Each row below holds a small network's activations on one record, seen along a few directions.
Each row is followed by the record's values for the fields L, V, C, P, F, N.
Not every record has every field; a missing one is written missing.
Other fields move the rows too, some of them a lot.
Random noise pushes rows far along 21 fixed directions. That doesn't count. These rows show it; they differ only by the noise:
[236, -103, -1, -90, -28, 45, -69, 63, -406, -298, 212, 37, 115, -9, 45, -132, -187, 97, -96, 120, -169, 363, 155, 187, -203, 15, 95, 129, 91, 265, -50, 15, 35, 59, 81, -4, -130, 6]
[-4, 120, 182, 104, -149, -281, -25, -80, 92, 257, -287, -157, -174, -185, 222, 23, -141, 82, 34, 240, -190, 7, -77, 47, 93, -210, -32, -245, 206, -18, -156, -24, -448, 196, 80, 380, -10, -89]
[12, 309, 146, -83, 100, -35, 74, 61, 7, -233, 71, -173, -130, 185, 44, -137, -98, 54, 320, 110, -196, -147, 64, -34, -287, 73, 79, 120, 34, -228, 189, 112, -27, 216, -270, -135, 46, -316]
[150, -180, 51, -85, -208, 255, 103, -99, 40, -126, 222, 191, 252, -20, -32, 92, 357, 98, -240, 89, -8, -96, -480, -20, -227, 321, -180, -6, -488, 42, 242, -44, 360, 330, -40, -62, 209, 101]
[-166, 127, -102, 97, -17, -255, -102, -8, -210, -222, -259, -162, 21, 208, -118, -164, 155, 242, 56, 235, -135, -211, 309, 141, 77, -70, 255, -174, 81, -498, 274, -187, -392, 359, -300, -154, -93, -221]
[-66, -114, -1, 84, -220, 125, -351, 150, -347, 76, 108, -243, -92, 74, 202, -328, -48, -377, -340, 216, 272, 198, 19, 127, 330, -201, 71, -23, -279, -199, 155, 27, -236, 79, 190, 23, -64, 241]
[-183, 250, 146, -187, -175, -215, -89, -224, -31, 69, 30, 79, -6, -68, -111, 222, 342, -38, 319, -260, -118, -178, -23, -205, -199, 19, -266, 330, 148, -108, -46, -271, 190, 21, -421, -585, -2, -80]
[494, -285, 368, -64, -77, -203, -209, 5, 212, 77, -245, -20, -354, -202, -167, -125, -407, -213, -76, -693, 126, -93, 115, 144, 392, 159, -124, -93, 190, 155, 73, 47, -302, -8, -24, 269, 256, 13]
[-170, 207, -139, 25, -129, 213, 232, -227, -586, -118, 155, -185, 187, -198, 120, -186, -201, -67, -113, 130, -417, 310, -199, -35, -222, -61, 38, 238, -18, -367, 211, -200, 58, 105, 322, -423, -47, 137]
[148, 268, 109, -1, 286, 284, 289, 257, 262, 446, -51, 225, -378, -95, 213, -104, -330, -186, 90, -80, 227, -118, -429, 126, -228, -39, 51, -93, -94, -106, 137, -80, 331, -203, 249, 119, 292, -113]
[-23, 106, -192, -461, 115, 143, 514, -351, -161, -534, 394, -193, -252, 142, -359, 412, -207, 233, 231, 438, 79, -192, 426, -117, -157, 80, -225, -126, 96, -67, -86, 174, 480, -320, 112, 283, -154, -69]
[86, -7, 77, -157, -81, -106, -125, 44, 87, -10, -13, 266, -5, -28, -3, -68, 172, -26, 275, -121, 27, 142, -148, 150, -608, 8, -145, 281, -124, 385, -201, 105, 418, 54, -217, 7, 202, -108]
[-167, 263, 35, 211, -384, 72, -119, 226, 532, 323, 317, 87, -41, 292, -32, 294, 102, -172, 87, 3, 97, 23, -48, -329, 58, -20, 37, -48, 110, -13, -151, -144, -15, -54, -281, 377, -146, 140]
[-96, 2, 342, 298, 168, 24, -397, -268, 287, -21, 110, -283, 106, -176, 109, -227, -149, 89, -60, -51, -373, -213, -393, -10, 222, -256, -70, 62, -58, -18, -48, -143, -339, 344, -7, -135, -203, 188]
[258, 16, 4, 227, 342, -166, -164, -62, 547, -120, 67, -115, 30, 122, -156, -192, -280, 72, 215, 56, 127, -223, 247, 75, 141, 152, 70, -83, 89, 244, -73, 73, -466, 107, -110, 273, -53, 66]
[330, 83, 319, -82, -368, 167, -54, 303, -154, -109, 79, 308, -461, -201, 312, -121, -266, -449, -123, 118, 47, 111, -95, -45, -45, 130, 87, 163, -199, -205, 274, -356, 380, 436, 183, 119, 99, 145]
[441, 278, 172, -57, 222, -133, 98, -91, 89, 143, 569, -223, -209, -203, 398, 80, -139, -83, 220, 95, 121, -66, 53, 310, 287, -131, -73, -33, -102, 63, -137, 322, 210, -27, 327, 47, -59, -189]
[224, -47, 4, -214, 357, 145, -39, 189, 189, 52, 162, 58, -389, 92, -83, 126, -117, -156, 216, -180, 464, -187, 213, 255, 49, -67, -16, -151, -129, 257, 19, 507, 690, -327, 207, 35, 56, -312]
[245, 44, 159, 495, -35, -120, -20, 356, 306, 719, 285, -180, -241, -47, 342, 460, -69, -260, -104, -62, -135, 206, -54, 63, 587, -166, 221, -175, 285, 284, -205, 161, -209, -101, 369, 127, -338, 72]
[-41, -152, -58, 205, -24, -109, -610, -153, 264, -251, -185, -45, 279, -19, -216, -125, -162, 145, 37, -20, -49, -103, 384, -149, 320, 47, 56, -217, 262, 276, -21, 25, -525, 240, 17, 64, -255, 38]
[6, 347, 11, -47, 52, -12, 195, -230, 321, 91, -1, -114, 92, -16, -273, 99, -277, -24, 234, -481, 0, -202, 155, -184, 25, 199, -27, -172, 184, -284, 434, 228, 177, -58, -50, -89, 179, -400]
[168, -350, 144, 289, 452, -109, 67, 358, 158, -79, 1, 113, -175, 154, -139, -36, 177, 239, -51, 234, -186, -145, -254, 125, -485, 175, 130, 400, 9, 333, 75, -386, -74, -165, -41, -210, -157, 462]
[-315, -216, -173, 291, 67, 460, 143, 56, 260, 122, 226, 100, -30, 334, -193, 396, 236, -122, -24, 180, 135, -125, -591, -132, -199, 309, -8, -108, -208, 28, 112, -262, -63, 129, -150, 205, 61, 215]

[-19, 165, 50, 2, -293, -59, -357, 31, 151, 18, 197, -59, 253, -11, 86, -256, 276, 103, 41, -350, -10, -110, -25, -69, 206, -104, -55, 119, -92, -245, 18, 108, -86, -72, -105, -195, 50, -3]  {L: l2, V: v2, C: c1, P: p2, F: f1, N: n1}
[113, 51, 176, -63, -117, -451, -174, 46, -177, -372, 175, 49, 35, -155, 170, 117, 423, 485, 289, 63, -512, -142, 200, -71, -127, 18, -22, 334, 357, 52, -216, -281, -215, 7, -113, -325, -260, -10]  {L: l1, V: v2, C: missing, P: missing, F: missing, N: missing}
[-221, -387, -128, -130, 38, 478, -317, -99, -95, -210, -233, 332, 32, -37, -155, 170, 128, 111, -86, -68, 129, -266, -240, -125, 125, 144, -76, -308, -7, 144, 49, -183, -22, 156, 47, -92, 30, -87]  {L: l2, V: v2, C: c2, P: p1, F: f2, N: n1}
[79, -365, 284, 46, 428, -334, -102, -156, -266, -410, 188, -96, -103, 9, -25, 202, 204, 312, 140, 202, -109, -155, -22, 333, -211, 155, 12, 114, 63, 132, 279, -140, -166, 349, -225, -8, -127, -250]  {L: l1, V: v2, C: c2, P: p1, F: f1, N: n2}
[-469, -102, -16, 201, -111, -147, -108, -348, 32, -54, -4, -233, -54, 61, -274, -68, 2, -350, 157, -20, 37, 161, -111, -25, -341, -121, -129, 335, -131, -92, 59, -104, 25, 193, -231, 238, 57, 265]  {L: l1, V: v2, C: c1, P: p1, F: f1, N: n1}
[157, -294, 203, -259, 138, 451, -91, 108, -129, 79, 312, 383, -6, -380, 362, 297, -58, 166, -300, 133, 342, 60, -449, 83, -86, 67, -147, -384, -162, 371, 270, 160, 612, -244, 710, 425, 45, -243]  {L: l1, V: v2, C: missing, P: missing, F: missing, N: missing}
[-200, -88, -140, -58, -314, -265, 304, -397, 133, 191, 208, -134, -164, -40, -332, 409, 139, -288, 201, -98, 341, 16, 39, -259, -124, 266, -437, 186, 89, -22, -53, -190, -98, -421, -65, 391, 192, 381]  {L: l1, V: v1, C: c2, P: p1, F: f1, N: n2}
[193, -180, 33, -25, -160, -156, -191, 250, -392, -74, -3, 60, -87, -115, 170, -206, 203, -124, 88, -369, -76, 188, -89, 90, -93, 219, -21, 469, 84, 21, 16, -171, -297, -182, 53, -431, 146, 210]  {L: l2, V: v2, C: c1, P: p2, F: f2, N: n1}
[-103, 103, -374, 349, -104, -257, -300, 147, 491, 139, -140, 186, 225, 13, 65, -250, 297, 99, 228, 60, 325, -136, 53, 22, 27, 78, 139, -128, -115, -154, 19, -102, -325, -44, 153, 262, 122, 179]  {L: l2, V: v2, C: c2, P: p2, F: f2, N: n1}
[-18, -221, -568, 46, 42, 248, 249, -104, -92, -32, -161, 22, 460, 133, 4, -102, 177, 197, -264, 767, 109, 204, -84, 185, -154, -29, -12, -305, -421, 453, -409, 313, 0, 122, 262, 222, 33, 226]  {L: l2, V: v1, C: c1, P: p1, F: f2, N: n2}
[85, 223, 122, 72, -383, -145, -295, 252, 37, -24, 233, 247, -177, -54, 225, 117, 70, -213, 227, -72, -16, 66, 244, -204, 135, 105, 156, 219, 230, -159, 6, -375, -13, 190, -44, -35, -141, 45]  {L: l1, V: v1, C: c2, P: p1, F: f2, N: n2}
[-406, -83, -143, 17, 197, 26, 159, -214, 349, 83, 57, -137, 12, 165, -273, 388, -86, 21, 219, 259, 222, -24, 8, -371, -259, 145, -265, -90, 206, 329, -128, 143, -226, -457, -50, 529, -50, 100]  {L: l2, V: v1, C: missing, P: missing, F: missing, N: n2}
[285, 19, 381, -174, -201, 69, -122, 228, 180, 171, 311, 283, -44, -101, 342, 194, 194, 0, -98, 52, -25, 67, -242, -76, 6, -49, -136, 103, -78, 421, -347, -14, 259, 52, -151, 113, -72, 21]  {L: l2, V: v2, C: missing, P: missing, F: missing, N: missing}
[-90, -244, 290, -45, 160, 378, -328, 297, 217, 69, 62, -16, -277, 329, -70, -27, -56, -495, -37, -538, 305, 3, -242, 200, -24, -157, 51, -88, -449, 103, 203, 579, 664, 217, -389, 110, 220, -424]  {L: l2, V: v1, C: c2, P: p2, F: f1, N: n2}
[-280, 70, 89, 268, 269, -271, -224, -79, 577, 321, -249, -91, -127, 39, -123, -76, -28, -41, 202, -146, 210, -342, -70, -167, 67, -117, -64, 39, 205, -75, -32, -253, -505, -268, -182, 123, -20, 219]  {L: l2, V: v2, C: c2, P: p2, F: f2, N: n1}
[137, 93, 183, 5, -93, -471, 171, -196, 111, 126, 23, -99, 117, -241, 64, 134, 167, 444, -20, 102, -205, -72, -84, 54, -135, -14, -125, -71, 148, -122, 138, -63, -72, -81, 109, 216, -15, -61]  {L: l1, V: v2, C: c2, P: p1, F: f1, N: n2}
[85, 13, -133, 170, -290, 201, 209, 353, 142, 2, -113, 225, -41, 332, 7, 134, 286, -139, -203, 332, -48, -26, -25, 46, 57, 146, 377, -264, -357, -159, 134, 58, 213, 682, -249, 121, 82, -138]  {L: l2, V: v2, C: c2, P: p2, F: missing, N: missing}
[321, 38, 50, 17, 105, 58, 55, -109, 218, -143, -201, 268, 46, -261, -40, -354, -117, 165, -277, 7, -150, -206, -116, 244, 129, -226, 81, -41, -374, -94, -110, -240, 480, 371, 135, -137, 7, 225]  {L: l1, V: v2, C: missing, P: missing, F: missing, N: missing}
[86, -133, -146, -16, -198, 68, 247, -142, -28, -336, 318, -304, -318, 186, -34, 85, 330, 36, -15, 194, -33, -357, 18, 364, 439, -169, 46, -210, -567, -530, -176, 160, 236, 400, -58, 281, 52, 54]  {L: l2, V: v1, C: c2, P: p1, F: f2, N: n2}
[24, -222, 68, 44, 82, -464, 78, -317, -113, 97, -552, -59, 78, -247, -387, -299, 81, 121, -405, -180, -40, -130, 59, 280, 54, -175, -17, 66, -112, -269, 308, -308, 19, 53, -88, -210, 135, 240]  {L: l1, V: v2, C: missing, P: missing, F: missing, N: missing}
[-75, -49, -361, 113, -152, 110, 13, -204, -393, -185, -409, 195, 74, -207, -33, -166, -351, -108, 99, -280, -467, 509, 86, 405, -18, -219, 323, -155, 91, 9, -338, 38, 80, 668, 41, 125, 133, -318]  {L: l1, V: v1, C: c2, P: p1, F: f2, N: n2}
[58, -115, -111, 26, -132, -10, 357, -224, 205, -323, -224, -182, 206, 144, -336, 122, -128, 24, 48, 78, -220, -54, 94, -352, -186, 573, -100, -74, 31, 113, 249, 255, -276, 292, -112, 200, 213, -2]  {L: l2, V: v2, C: c1, P: p1, F: f2, N: n1}
[-56, 400, 55, -331, -53, 34, 94, 120, 150, -407, -230, 11, -286, 223, -49, -232, -63, -37, 547, 23, -215, -355, 236, -379, -341, 174, -45, 320, 75, -206, -129, 90, 48, 102, -441, -354, 135, -185]  {L: l2, V: v2, C: c2, P: p1, F: f2, N: n2}
[153, -116, 112, -19, -347, -157, -259, 192, -87, -37, -281, 162, 129, -117, -33, 147, 68, 119, -72, -364, -551, 194, 341, -196, 119, -123, 110, 121, 371, 441, -327, 88, 158, 116, -55, -450, -299, -41]  {L: l1, V: v2, C: c2, P: p1, F: f2, N: n1}
[-49, 315, -176, 186, -286, -41, 311, 20, -16, 149, 425, -114, 76, 18, 129, 103, -104, -99, 26, -49, -95, 335, 15, 77, -28, -127, 198, 6, 16, -337, 27, 33, 194, -77, 152, 434, 19, 1]  {L: l2, V: v2, C: c1, P: p2, F: f2, N: n1}
[-77, 198, -23, -258, 277, 165, 174, -186, -135, -27, 172, 36, 365, 3, 62, 12, -107, 605, 2, 23, 5, -10, -166, 109, -211, -64, -53, -337, 243, -29, 87, 73, -111, -314, -37, 240, 86, -482]  {L: l2, V: v2, C: c1, P: p1, F: f2, N: n1}
[5, -99, -414, -52, 150, -71, -28, 248, -205, -30, 16, -57, -157, 182, 69, -82, 357, 87, 464, 15, 265, -111, 84, 275, -187, 112, -1, 69, 52, 42, -215, 150, -322, -406, 148, -169, 174, -63]  {L: l2, V: v2, C: c2, P: p2, F: f1, N: n1}
[-86, 118, 3, -148, 107, 340, 384, 46, 4, 100, -303, -75, 205, 17, -128, 21, -191, 260, -284, 32, -374, -42, -189, -420, -138, 84, -38, -111, 149, 19, 157, 255, 89, -309, 205, -376, -35, -63]  {L: l1, V: v2, C: missing, P: missing, F: missing, N: missing}

Here are new rows. What are their fields?
[-51, 423, -278, -83, -221, 36, -214, 216, -127, 55, 420, 186, 456, 283, 451, -136, 604, 10, 204, 466, 572, -80, 91, -82, -41, 371, 90, -105, -270, -326, 346, -74, -317, 203, -203, -204, 152, -335]  {L: l1, V: v1, C: c2, P: p1, F: f2, N: n2}
[75, -39, -11, 142, -205, -310, -211, -236, 138, 64, -41, 1, 106, -138, -178, -11, 61, -328, -67, -84, 189, -42, 333, -204, 350, 136, -158, 206, -5, 79, -6, -318, -185, 133, -127, -267, -118, 468]  {L: l2, V: v1, C: c1, P: p1, F: f1, N: n1}
[-151, -464, 380, -254, 121, -39, -161, -45, -20, -329, -105, -199, -582, 141, -224, 293, 60, -83, 27, 368, -34, -198, 33, -163, -80, -80, -292, 244, 68, 454, -297, 97, 23, -41, -239, 106, -248, 206]  {L: l2, V: v2, C: c2, P: p1, F: missing, N: missing}
[217, -137, 388, 14, 134, -222, 24, -23, -82, -61, -104, -37, -172, -245, 159, -77, 130, -48, -173, 167, -187, -190, -144, 86, 35, -16, -49, 261, -229, -40, 134, -242, 125, 323, -37, -360, -65, 208]  {L: l2, V: v1, C: missing, P: missing, F: missing, N: missing}
[-179, -243, 130, 19, 298, -165, -109, 73, -83, -25, -209, -287, -127, 128, -234, 10, 27, -336, -15, -52, 153, -12, 263, -126, -142, 135, 21, 275, -22, 121, 493, 344, 125, -140, -54, -400, -68, -42]  {L: l2, V: v2, C: missing, P: missing, F: missing, N: missing}
[154, 208, 28, -71, 79, 55, 489, 150, -36, 318, 223, -153, 203, 253, 157, -11, 191, 100, -116, 345, -82, 172, -389, 10, -474, 104, -80, 188, -205, 146, -37, 269, 33, -161, -155, -190, 119, 3]  {L: l1, V: v2, C: c2, P: p2, F: f1, N: n1}
[119, -110, 10, -43, -264, 115, -131, -53, -120, -229, 677, -55, 174, -16, 100, 283, 3, 19, 86, -75, 51, 231, 6, -291, 62, 427, -205, 149, 275, 237, -6, -25, -392, -235, 156, 238, -102, 133]  {L: l1, V: v2, C: c1, P: p1, F: f1, N: n1}
[206, -299, -168, 32, 129, -118, -72, -26, 129, -290, -333, 116, -294, -148, -260, -478, -109, -24, 2, -80, 191, -258, 216, 350, 114, -125, 48, 66, -291, -85, -125, -223, 97, -8, 181, 141, 160, 434]  {L: l2, V: v1, C: missing, P: missing, F: missing, N: missing}
[-169, 179, -242, -22, -58, 82, 72, -68, -211, 248, -71, -26, 129, 47, -8, 29, -64, 56, -169, 15, 72, 113, 208, 125, 293, -341, 131, -336, 128, -215, -88, -3, -24, -148, 23, -13, -110, -188]  {L: l2, V: v1, C: c2, P: p1, F: f1, N: n2}
[-281, -4, -261, 59, -596, -264, 250, -244, -126, 95, 14, -107, -87, 25, -367, 532, 264, -370, 84, -211, -152, 261, 293, -228, 52, 22, -121, 211, 126, -143, -189, -111, 276, -14, -117, -51, -112, 281]  {L: l1, V: v2, C: missing, P: missing, F: missing, N: missing}
[-104, 326, -147, 177, 395, 146, -161, -33, 156, 171, 3, 190, 104, -169, 143, 41, 23, 197, 157, 22, -23, -288, -30, 133, 270, -191, 274, -271, 116, -186, 129, -37, 160, 66, 304, -424, -185, -371]  {L: l2, V: v2, C: c2, P: p2, F: missing, N: missing}
[235, -266, 173, -356, 59, -15, 149, -117, -264, -111, 168, -74, 146, -109, -142, 176, 119, 351, -457, -30, -206, 49, 101, -77, 121, -130, -248, 155, 37, 357, -240, 133, 324, -504, 27, -313, -269, 286]  {L: l2, V: v2, C: c1, P: p2, F: f2, N: n1}
[202, 329, 87, -333, -169, -140, 201, -242, -234, 184, -229, 179, 187, -228, 79, -226, -214, 140, -217, 5, -37, 188, 80, 86, 69, -220, -124, -95, 146, -70, -295, -288, -124, 11, -262, -20, 99, -55]  {L: l2, V: v1, C: missing, P: missing, F: missing, N: missing}
[-43, -131, -120, 240, -58, -193, -239, -46, 130, 136, -354, 92, 313, -65, 39, -250, 68, 89, -140, 272, -107, 256, 37, 144, -130, -248, 119, -108, -65, 378, -284, 58, -169, 315, -31, 199, -67, 93]  {L: l1, V: v1, C: c2, P: p1, F: f1, N: n2}
